A small network was trained on invented records. Each row is its activation on one of them, seen along a few directions.
After each row come some of the record's fields: Y, W, E, L.
Other fields move the rows too, some of them a lot.
In the rows, 500 means zero.
Strong random noise was added to every row along 10 fixed directions; ignore it. To show where, here is one row again and again, with new noise each time:
[595 702 347 554 593 424 569 360 164 727 371 362 568 440 400 396 615 521
 571 334 668 484 513 705 524 605 703 564]
[446 172 420 450 557 573 509 574 453 464 588 731 473 422 533 475 395 471
 360 717 611 690 605 448 660 709 533 489]
[378 219 496 694 448 389 510 590 460 500 716 368 633 560 376 523 180 465
 352 545 409 723 372 473 435 467 490 452]
[650 402 555 522 502 475 428 265 668 418 619 668 375 507 575 563 513 338
 545 808 450 503 618 439 659 478 422 440]
[646 764 629 560 708 377 497 336 252 516 352 471 604 531 379 801 675 335
 466 486 513 304 674 496 474 154 423 560]
[539 449 392 367 507 602 663 379 324 621 430 391 491 486 415 462 692 424
 675 381 455 552 423 695 444 693 398 478]
[328 521 416 454 447 347 570 572 447 632 461 595 539 468 464 375 445 777
 356 441 525 458 330 531 584 635 478 420]
[714 243 358 689 754 680 438 531 476 532 619 494 605 662 554 551 508 412
 652 790 721 837 724 661 632 553 653 541]
[468 657 540 662 568 214 475 347 561 468 368 512 487 121 581 332 509 647
 176 730 652 413 679 334 686 759 757 618]
[586 395 413 540 408 558 457 384 548 500 627 421 381 332 552 472 403 272
 627 600 460 571 562 603 507 512 712 519]
[416 448 489 641 447 424 482 562 607 496 621 378 547 488 505 495 346 553
 447 554 431 525 440 516 413 355 529 440]
[602 473 435 369 569 705 528 498 636 486 404 487 422 363 626 623 730 395
 732 640 465 491 632 686 538 532 556 545]

[308 497 521 688 555 492 566 407 399 386 446 431 516 316 592  96 505 689
  65 501 775 444 760 141 256 667 493 566]	Y=y2 W=w1 E=e3 L=l2
[444 340 380 469 356 775 504 459 744 420 642 385 350 482 702 346 502 489
 565 521 471 414 631 506 254 286 356 368]	Y=y2 W=w1 E=e3 L=l5
[622 451 538 595 634 481 409 458 630 473 529 676 556 736 573 592 556 585
 430 676 597 545 611 441 628 453 367 405]	Y=y1 W=w3 E=e3 L=l4
[494 582 586 550 585 626 515 563 795 338 394 301 491 337 670 431 706 598
 564 636 484 470 624 459 376 573 562 586]	Y=y2 W=w1 E=e4 L=l3
[737 604 366 589 402 407 398 236 404 595 692 717 374 588 548 322 327 406
 659 547 646 497 522 552 626 348 627 406]	Y=y3 W=w2 E=e3 L=l4
[470 252 451 412 534 788 441 641 470 354 592 619 434 412 587 591 416 279
 476 569 593 579 712 439 442 417 632 557]	Y=y2 W=w1 E=e3 L=l3
[454 372 528 443 526 662 528 619 562 474 354 334 548 424 493 632 570 421
 539 446 453 562 547 581 459 644 600 646]	Y=y2 W=w1 E=e3 L=l3
[455 381 563 366 367 692 604 301 424 382 572 512 336 470 508 362 554 321
 509 389 444 417 559 312 224 514 223 450]	Y=y2 W=w1 E=e3 L=l2
[626 332 607 411 514 499 479 343 637 463 463 644 523 631 539 764 592 392
 600 721 301 526 525 499 718 489 236 523]	Y=y2 W=w1 E=e4 L=l5
[295 492 284 409 439 752 550 811 688 453 405 327 442 198 700 404 549 684
 390 407 603 377 668 616 261 359 688 519]	Y=y3 W=w2 E=e3 L=l4
[474 619 486 412 604 694 560 575 449 423 425 475 454 482 570 451 699 582
 455 422 629 338 688 484 297 288 391 445]	Y=y2 W=w1 E=e4 L=l4
[348 279 247 394 287 388 525 578 315 604 693 667 415 336 405 412 124 455
 361 465 496 595 347 612 663 571 596 385]	Y=y3 W=w2 E=e1 L=l5
[430 453 570 553 414 397 452 564 484 586 555 357 633 822 308 732 342 489
 496 276 342 466 261 579 420 271 366 429]	Y=y2 W=w1 E=e3 L=l3
[608 414 423 396 561 644 244 652 529 520 528 922 392 594 624 699 372 405
 540 629 725 483 715 564 813 366 825 561]	Y=y2 W=w1 E=e3 L=l3
[528 598 552 555 397 379 488 345 709 442 504 412 465 428 540 430 513 529
 520 539 363 411 435 449 471 553 483 497]	Y=y3 W=w2 E=e3 L=l3
[538 545 431 259 572 656 335 725 459 561 467 856 331 593 532 696 516 469
 589 457 689 398 598 636 680 363 712 467]	Y=y2 W=w1 E=e1 L=l3
[529 634 640 485 429 338 469 353 574 563 352 593 526 552 514 535 592 579
 488 499 405 345 434 433 663 542 440 580]	Y=y2 W=w1 E=e4 L=l2
[388 237 538 484 480 574 466 599 492 388 643 650 481 555 508 524 331 461
 375 590 497 594 515 369 446 405 367 428]	Y=y2 W=w1 E=e4 L=l2
[553 435 448 538 596 648 497 636 429 521 430 324 547 349 518 541 540 378
 597 498 596 666 653 627 485 663 833 680]	Y=y2 W=w1 E=e1 L=l1
[591 232 497 350 656 819 598 461 558 368 367 578 490 377 630 526 786 386
 517 724 578 668 793 413 552 840 422 626]	Y=y1 W=w3 E=e3 L=l1
[346 612 551 517 357 437 453 647 604 501 515 376 471 459 504 421 378 651
 440 342 449 374 382 473 361 384 611 449]	Y=y2 W=w1 E=e4 L=l1
[419 519 609 529 477 383 579 449 693 349 533 422 427 250 567 334 509 522
 385 644 399 466 476 332 433 606 437 476]	Y=y2 W=w1 E=e1 L=l4
[408 519 513 416 351 188 497 536 472 529 448 823 504 303 462 597 252 485
 340 520 304 451 287 408 835 580 607 533]	Y=y3 W=w2 E=e3 L=l4
[457 589 414 373 586 606 521 638 610 373 543 772 321 276 744 333 581 600
 474 699 639 425 652 411 498 420 557 393]	Y=y3 W=w1 E=e1 L=l4
[529 436 390 541 653 778 431 762 499 464 630 465 517 604 594 529 474 487
 639 531 675 598 658 633 324 223 658 469]	Y=y2 W=w1 E=e1 L=l3
[445 648 609 435 379 435 606 334 558 496 515 409 407 552 438 379 631 547
 527 360 359 303 359 419 293 446 223 382]	Y=y2 W=w1 E=e1 L=l2
[542 473 313 312 199 650 439 384 401 603 723 674 262 554 566 306 362 341
 763 333 381 437 348 600 431 361 453 332]	Y=y3 W=w3 E=e4 L=l5
[462 625 536 543 380 182 377 526 681 505 494 590 437 292 483 553 304 557
 379 621 407 440 380 493 783 603 749 539]	Y=y3 W=w2 E=e1 L=l3
[472 471 532 516 463 565 439 539 596 356 605 550 419 483 563 517 453 451
 478 576 461 429 570 397 354 215 399 420]	Y=y3 W=w2 E=e4 L=l2
[432 562 370 525 477 543 499 660 564 614 518 469 595 651 548 429 476 755
 560 430 536 517 413 581 457 391 487 406]	Y=y3 W=w3 E=e3 L=l1
[360 390 421 289 339 657 445 834 661 505 494 694 459 403 656 692 339 554
 605 444 364 424 412 611 571 321 585 521]	Y=y2 W=w1 E=e3 L=l5
[352 505 333 480 294 416 551 565 552 645 596 539 458 491 534 203 395 772
 506 389 514 499 267 601 549 666 586 360]	Y=y2 W=w1 E=e1 L=l1
[389 572 512 513 452 273 537 542 629 475 448 510 533 293 518 507 500 652
 355 550 388 460 394 465 617 606 462 512]	Y=y3 W=w2 E=e1 L=l5
[359 503 474 454 559 570 499 668 497 396 525 610 391 310 553 359 467 615
 214 531 696 409 692 375 420 467 597 460]	Y=y2 W=w1 E=e1 L=l4
[352 570 532 393 448 470 549 589 260 501 462 663 484 403 486 371 422 532
 386 332 538 408 461 330 426 475 498 527]	Y=y2 W=w1 E=e4 L=l2
[375 379 504 300 439 630 558 682 447 365 525 645 446 330 541 565 449 375
 465 459 376 470 534 419 389 341 382 511]	Y=y3 W=w2 E=e4 L=l5
[586 386 472 417 303 353 463 139 241 662 588 769 418 571 379 382 297 321
 456 434 477 531 403 438 716 680 489 489]	Y=y1 W=w3 E=e3 L=l2
[442 256 352 322 604 812 608 782 495 581 291 430 649 471 545 647 650 559
 634 471 512 703 547 728 572 777 594 666]	Y=y2 W=w2 E=e3 L=l1
[367 512 394 262 417 512 602 655 484 531 347 462 440 238 457 589 571 534
 449 383 428 426 410 659 550 650 555 538]	Y=y3 W=w2 E=e1 L=l4
[636 653 604 523 439 346 402 237 464 499 536 492 397 502 417 556 492 294
 494 500 468 359 490 453 554 428 510 479]	Y=y1 W=w1 E=e1 L=l3

Here are new rows. What are their fields?
[345 616 436 285 437 600 581 633 624 545 343 479 497 490 566 536 706 694
 571 327 434 312 393 610 424 461 401 430]	Y=y2 W=w1 E=e3 L=l1
[669 638 441 500 559 627 534 227 269 662 345 484 518 648 507 400 742 453
 644 360 674 391 662 568 479 507 478 578]	Y=y2 W=w1 E=e3 L=l2
[594 673 543 842 550 260 393 376 620 462 489 268 570 399 518 415 410 557
 313 599 626 479 652 447 512 479 756 580]	Y=y3 W=w2 E=e3 L=l4
[414 479 435 462 566 465 536 668 502 584 510 563 588 685 487 514 508 774
 450 470 538 484 386 550 540 439 322 394]	Y=y2 W=w1 E=e1 L=l5
[501 534 394 534 503 567 519 595 470 527 516 436 496 333 574 397 484 530
 542 497 581 592 481 608 505 638 686 527]	Y=y1 W=w1 E=e1 L=l4
[275 296 578 450 323 461 571 601 614 449 612 532 496 565 460 374 347 657
 411 440 337 578 231 363 429 665 264 402]	Y=y2 W=w1 E=e4 L=l2
[500 404 289 390 372 603 500 541 471 586 693 659 411 606 529 304 374 555
 711 475 519 619 329 669 556 525 516 341]	Y=y3 W=w2 E=e4 L=l3
[376 690 618 641 358 417 457 545 576 416 538 342 507 372 568 470 307 467
 437 386 390 315 503 316 232 134 594 558]	Y=y2 W=w1 E=e3 L=l2
[421 388 409 589 621 583 469 764 390 552 460 480 685 560 505 540 378 629
 422 459 674 648 552 547 535 568 718 632]	Y=y2 W=w1 E=e3 L=l3
[473 431 669 520 859 391 607 605 405 369 304 536 722 482 412 800 700 571
 199 711 548 545 684 321 596 564 222 600]	Y=y2 W=w1 E=e1 L=l5
[673 503 475 638 532 370 396 372 457 626 528 545 597 644 475 599 402 465
 609 602 495 607 462 602 753 470 645 582]	Y=y2 W=w1 E=e4 L=l2
[471 600 497 294 502 499 543 544 433 533 432 641 468 469 442 596 576 500
 547 463 403 430 408 569 558 492 380 451]	Y=y3 W=w3 E=e1 L=l3
[551 572 462 322 269 469 535 388 506 561 490 546 326 259 514 529 477 320
 691 440 295 405 379 618 612 592 664 529]	Y=y2 W=w1 E=e1 L=l1
[469 606 507 420 516 280 485 382 366 620 376 767 516 587 424 615 479 643
 284 456 564 308 494 424 783 458 357 439]	Y=y2 W=w1 E=e3 L=l5
[551 740 621 540 604 451 558 490 705 493 350 307 592 491 557 571 749 606
 679 542 371 423 460 578 434 466 427 561]	Y=y2 W=w1 E=e1 L=l2
[333 291 601 627 388 522 527 643 569 434 418 155 643 256 473 646 312 341
 376 445 312 610 517 450 358 557 698 751]	Y=y2 W=w1 E=e3 L=l2
[555 684 581 561 453 510 446 433 756 345 468 392 404 283 647 504 617 411
 627 601 369 361 594 472 383 328 557 533]	Y=y3 W=w2 E=e4 L=l2
[633 453 427 508 569 542 499 436  67 558 642 602 578 745 324 569 423 286
 607 379 585 613 478 555 480 320 414 449]	Y=y3 W=w2 E=e4 L=l3
[479 413 618 627 515 299 470 458 592 412 536 449 521 393 452 515 384 487
 321 667 437 608 462 357 620 754 587 571]	Y=y2 W=w1 E=e1 L=l3
[448 545 525 375 354 468 508 395 440 504 590 636 358 616 454 368 465 529
 441 338 469 358 394 428 444 437 307 344]	Y=y2 W=w1 E=e4 L=l4
